A small network was shown many inputs. Here are its activations along a few directions, one row for each input.
In each table, some parts of the input vary, and every possible input appears once, in random order.
A made-up example of a description, with smaller parts first: one of 5 places around a ring, together with either a single point or (one of 2 separate values, together with one of 4 places along a line) or one of 11 places along a line.
Shared parts are said once, and a part with two or three values counts as separate values.
(in the rows, 128 means zero)

Other details of the inputs shift rows strongly along three fixed directions, in all tables alike. That doesn't count.

A family of inputs:
row 1: [ 82  64 119 126 123 111 124 129 128 201 119 173]
row 2: [ 80  28 124 150  93 134 122 141 179 133 185 141]
row 3: [144 124 123 194 157 163 151 152 179  95 185 120]
row 4: [ 95 178 144  77 126  63  95 122  59 145  84 137]
row 5: [ 87 176 188  78  86  60 178 103 176 160 186 114]
row 6: [ 85 134 130 117 122 110  90 151  70 136  55 181]
row 7: [127  83 117 160 167 166 126 196 142 106 183 103]
row 8: [104 110 109  79 121 145 127 180  99  51 199 108]
row 9: [130  92  92 133 132 191 115 185 118 103 171 117]
row 10: [169 152 155 184 152 133 162  94 202 132 131 120]
row 11: [149 197 156  98 108  79 125 102 101 160  92 135]
row 12: [ 90 157 107  80 100  62  97 113  72  94  84 143]
row 13: [169 182 166 101 136  97 169  99 188  94 195  73]
row 14: [159 154 192  68 139  98 166 161 177  90 200  75]
row 15: [ 81 124 153  52 133  58  98 140  85 117  71 125]
row 16: [166 152 118 168 130 133 142  88 156 130 130 123]
row 17: [164 121 103 203 147 168 118  89 126 202  69 138]
row 18: [ 87 154 101 116 112 100  93 115  82 105  87 159]
row 19: [177 131 115 201 136 198 123  78 145 209  51 155]
row 20: [174 194 168  94 116  87 149 104 136 149 134 112]
row 21: [133  91  92 120 118 168 126 139 111  95 141 124]
row 22: [141  82  77 160 124 192 127 146 116 105 143 130]
row 23: [ 89  92  93 178 129 172  99 142  80 126  60 194]
row 24: [189 166 160 168 157 135 152  81 170 189 122  97]
row 25: [113  75  80  96 133 141 102 189  91  95 160  96]
row 26: [119  96 110  85 120 155 126 137 116  82 141 112]
row 27: [154 147 162 170 139 138 153  83 153 154  77 152]
Each input here is: either one of 3 separate values or (one of 4 places along a line, together with one of 6 places along a line).
Q: Start at row 27 and move only the place on the line of 6, one step at a time. The first step leads to row 26. Which rows follow, in order?
A: row 21, row 22, row 8, row 23
Q: Which other rows belong to the same alternative as row 5? List them by row number.
A: row 1, row 2

A family of inputs:
row 28: [ 92 113  98  81 105 126 105 136  81 105  96 135]
row 29: [139 129 142  77 132 128 139 150 132  79 159 103]
row 30: [156 111 116 193 144 180 142 145 177  97 160 125]
row 31: [131 133 124 147 146 132 115 127 100 142  76 149]
row 32: [143 155 132 151 125 124 119  76 107 161  36 158]
row 33: [158 151 177 165 148 130 155 124 172 171 156 113]
row 34: [147 170 163 143 115 100 156 118 166 125 169 130]
row 35: [ 96  70 103 158 133 162 128 136 143 109 144 139]
row 36: [156 170 143 132 127 116 141 109 149 140 154 102]
row 37: [126  95  91 174 115 159 103  97 106 171  66 161]
row 38: [134  85 107 105 123 143 128 171 143  88 208  89]
row 39: [110 157 146 128 111  85 133  89 111 134 111 158]
row 40: [111 155 148  90 118  75 121 128  86 145 104 147]
row 41: [ 75  85 104  91 127 119  87 151  94 123  99 146]
row 42: [146 148 133 116 124 126 144 120 145 120 166  92]
row 43: [140  99 119 202 153 175 133 122 147 189  98 152]
row 44: [108 144 150  93 116  75 116 109 122 144 104 127]
row 45: [114  71  90 149 138 161 121 149 136 142 117 134]
row 46: [ 96 148 131  84 107  98 126 156 124  71 163 122]
row 47: [120  43  79 171 130 205 118 141 141 140 109 139]
row 48: [ 88  64  75  91 121 145  83 158  78  75  94 126]
row 49: [ 74 103 106  88 122 107 102 142  81  59 109 143]
row 50: [108  69  95 193 128 185 118 144 159 130 117 157]
row 51: [ 92  93  90 126 124 155 122 150 114  75 160 128]
row 52: [123 147 136 108 103  98 122  94 100 153  80 151]
row 53: [177 157 141 153 153 128 156 119 162 134 147 105]
row 54: [180 152 149 167 146 141 154 114 173 160 178 115]
row 55: [142 163 157  77 144  88 133 143 132  89 170  95]
row 56: [102 138 153  82 111  94 121 107 111 147  79 150]
row 57: [161 152 159 117 120 125 156 113 152 142 157 122]
row 58: [111 138 145 109 115  90 121  94 122 156  87 133]
row 59: [121  65 106 124 133 171 123 203 123  91 200 102]
row 60: [157 175 159 166 139 135 145 118 139 165 134 120]
row 61: [110 163 142  69 107  98 122 113  95 125  98 139]
row 62: [159 167 152 134 146 128 161 137 150 136 180 101]
row 63: [163 153 149 115 139 110 141 129 154 102 169  86]
row 64: [136 170 123 174 133 132 108  77 109 195  53 170]
row 65: [143 169 127 144 131 117 137 102 128 164 104 134]
row 66: [114 139 138  47 115  67 135 157 112  94 175 103]
row 67: [159 109 122 189 157 186 129 151 142 132 134 120]
Q: Changing only one part turns row 41 into row 64. The same change can be made to row 50. Which row results?
A: row 46
Q: Changing only one part turns row 29 into row 56. The same change can be made to row 48. Which row results?
A: row 58
Q: Describe the family of inputs behind these rows.
A: one of 4 places along a line, together with either one of 2 separate values or one of 8 places along a line
Q: Start at row 60 and move only the place on the line of 8, one step at a time. The first step leads to row 62. Which rows follow, in order?
A: row 64, row 65, row 36, row 42, row 28, row 61
Q: Change only the choice among 2 separate values in row 39. List by row number the other rows that result.
A: row 34
Q: Change only the place on the line of 8 in row 52. List by row number the other rows that result.
A: row 37, row 38, row 40, row 54, row 57, row 59, row 66

A family of inputs:
row 68: [112 119 129  46 123 111 133 188 118  42 210  83]
row 69: [161 163 155 129 141 125 145 110 143 136 135 113]
row 70: [135 115 106 170 132 168 121 132 124 134 118 150]
row 71: [149 186 185 114 133  87 166 114 173 149 182  95]
row 72: [119  78 123  96 122 139 138 172 150  85 204 100]
row 73: [110 126 107 103 125 118  99 125  86 132  76 141]
row 74: [152 166 166 169 138 120 158  89 164 183 121 141]
row 75: [171 133 129 158 148 162 151 120 169 117 171  98]
row 76: [168 173 158 145 144 116 146 102 142 150 131 109]
row 77: [166 172 174 148 146 112 155 120 171 135 151 113]
row 78: [ 90 114 121 102 106 104  96 125  95 148  84 147]
row 79: [122  86  76 131 126 166 112 148 117 102 121 128]
row 80: [122 131 134  69 131 103 135 179 122  70 206  83]
row 81: [111 181 158  43 113  55 118 117  86 113  96 127]
row 82: [100  78  95 141 119 145 112 131 119 127 112 148]
row 83: [142 129 141 158 143 136 150 124 163 155 156 120]
row 84: [117 151 136 100 123 105 112 107  94 126  77 144]
row 85: [113 141 139 111 133  93 111 136 113 121 103 133]
row 86: [144 122 111 188 137 172 124 120 125 157  99 151]
row 87: [122 147 157 117 113  89 127 100 122 162  99 149]
row 88: [103 145 126 102 116 100 102 116  71 133  57 153]
row 89: [ 98  74  96 151 128 166 116 142 122 131 111 154]
row 90: [102  66  83 153 113 171 102 136 126 132 112 145]
row 91: [109 121 126 139 108 125 106 105 110 171  68 162]
row 92: [ 93 125 136  87 119  84 117 132 104 131 116 137]
row 93: [171 187 163 156 138 120 152  97 148 160 127 126]
row 94: [110 144 150 116 119  92 128 106 116 157  95 152]
row 95: [123 130 154  96 124 102 151 139 149 110 178 111]
row 96: [141 114 105 164 141 161 120 131 119 140 110 128]
row 97: [135  99 127 148 132 149 141 138 152 138 154 126]
row 98: [131 206 177  85 115  57 136  93 102 132  94 130]
row 99: [116  95 105 170 132 159 128 121 143 143 120 146]
row 100: [148 171 165 143 128 112 164 100 179 149 165 111]
row 101: [119 115 149  61 112 107 145 168 153  78 217  83]
row 102: [141 123 111 155 133 154 132 137 140 114 158 125]
row 103: [136 103 105 152 136 171 125 157 130 116 154 129]
row 104: [134 104 109  92 128 146 137 170 134  76 178  97]
row 105: [106  90 101 166 127 173 114 131 126 157  93 154]
row 106: [ 93 140 128  12 111  61 110 166  80  72 141 102]
row 107: [156 129 140 118 139 145 161 168 163  78 228  82]
row 108: [180 177 159 183 144 137 149  79 148 177  99 132]
row 109: [134 178 143 131 128  96 118  96 102 162  78 145]
row 110: [ 51  91 100  79 102 116  87 147  74 112  75 161]
row 111: [150 116 104 170 136 176 125 113 133 146  96 142]
row 112: [177 152 159 180 151 146 162 122 189 133 163 113]
row 113: [156 128 149 143 138 132 171 131 192 118 215  94]
row 114: [ 92 152 147  37 111  64 110 136  73  80 110 121]
row 115: [109  75  78 141 130 172  99 144 100 100 105 133]
row 116: [ 96  58  83 148 127 161 101 148 108 140 102 152]
row 117: [121  89  89 143 131 169 121 160 125  91 159 119]
row 118: [ 94 143 157  49 107  49 117 132 101 120 131 124]
row 119: [140 113 100 149 133 161 123 121 132 124 118 127]
row 120: [116 147 144 147 114 100 122  79 113 181  54 176]
row 121: [111  86  77 144 128 171 103 148 106 102 118 137]
row 122: [122  88  88 140 141 169 101 142 105 124 102 132]
row 123: [174 146 131 182 143 158 153 109 163 136 151 110]
row 124: [171 175 153 135 133 118 154 106 150 150 130 117]
row 125: [110  57  89 139 121 164 116 153 137 108 153 129]
row 126: [136 195 166 151 127  77 126  71 130 163  60 158]
row 127: [152 124 110 183 143 167 127 131 137 150 134 136]
Q: Describe the family of inputs behind these rows.
A: one of 4 places along a line, together with either a single point or one of 6 places along a line or one of 8 places along a line
Q: Changing only the place on the line of 4 turns row 85 into row 112. The same change can be made to row 122. Which row results?
A: row 84
Q: Changing only the place on the line of 4 turns row 113 into row 94. The same change can be made to row 82. Which row results?
A: row 97
Q: Change only the place on the line of 6 in row 116. List by row number the other rows that result.
A: row 71, row 78, row 83, row 92, row 118
Q: Start at row 79 and move only the place on the line of 8, one step at a time. The first step leads to row 119. Which rows follow, in order?
A: row 75, row 115, row 123, row 121, row 117, row 102
Q: Change only the place on the line of 8 in row 76. List by row number the other rows that result.
A: row 73, row 80, row 96, row 106, row 109, row 122, row 127
